Each row below is a small network's average activation on inputs in which a field has the value named, seen along a few directions.
Values that are neighbours, or in one group, have similar rows; names and order tell nothing.
In the rows, 500 means zero.
Strong random noise was added to every row along 4 fixed directions; ignore it. To show where, here is one row again and again, with new noise each time:
591	579	544	625	478	676	493	600	500	578	593	360	612	717	511
433	571	591	465	369	578	435	526	570	526	558	369	513	541	556
689	313	330	523	559	654	584	452	239	682	414	642	481	528	463
575	480	550	512	590	513	409	552	435	516	510	396	582	513	583
380	671	644	495	317	563	445	538	698	447	594	305	531	608	521
693	409	413	588	645	568	541	508	344	551	449	530	570	587	467


Values of Des:
n5: 391	618	678	442	540	376	392	499	617	306	472	298	590	404	547
n2: 496	425	448	468	499	449	496	510	456	578	534	669	403	407	532
n1: 367	502	472	473	405	397	482	530	632	498	561	614	370	391	539
n9: 401	600	503	585	370	460	579	549	669	478	606	589	397	558	430
n6: 484	477	430	520	529	595	586	464	442	520	409	507	579	530	386
n7: 383	463	429	347	382	387	550	399	563	494	467	674	339	370	476
n4: 297	697	531	461	283	371	656	338	858	209	473	573	355	556	264
n3: 447	584	531	523	517	466	518	478	577	388	477	381	552	534	471
n8: 421	548	625	426	435	493	411	507	526	504	549	384	512	447	603
Des is arranged as a line.
Name the neighbours of n5, in listed order. -> n6, n3
Name the neighbours of n7, in listed order. -> n2, n4

Values of Fif:
g1: 855	272	466	635	927	492	531	606	21	711	442	647	748	416	557
g3: 636	414	382	584	501	625	575	563	283	800	626	683	386	539	592
g7: 344	432	520	340	312	529	428	452	531	537	422	462	447	374	487
g9: 440	380	531	206	600	262	306	293	537	223	255	367	474	193	654
g4: 435	546	309	511	297	687	780	292	535	535	406	581	393	648	284
g2: 422	531	556	462	436	264	521	462	645	341	493	620	350	357	479
g8: 670	433	353	661	597	838	544	553	335	714	514	469	707	754	429
g5: 627	395	393	571	554	463	511	549	414	588	538	635	391	523	518
g6: 428	573	590	468	595	390	431	580	565	357	530	502	493	454	478
Fif is arranged as a line.
Name the neighbours of g9, in listed order. -> g4
Name the neighbours of g7, in listed order. -> g1, g8
Name the neighbours of g5, in listed order. -> g3
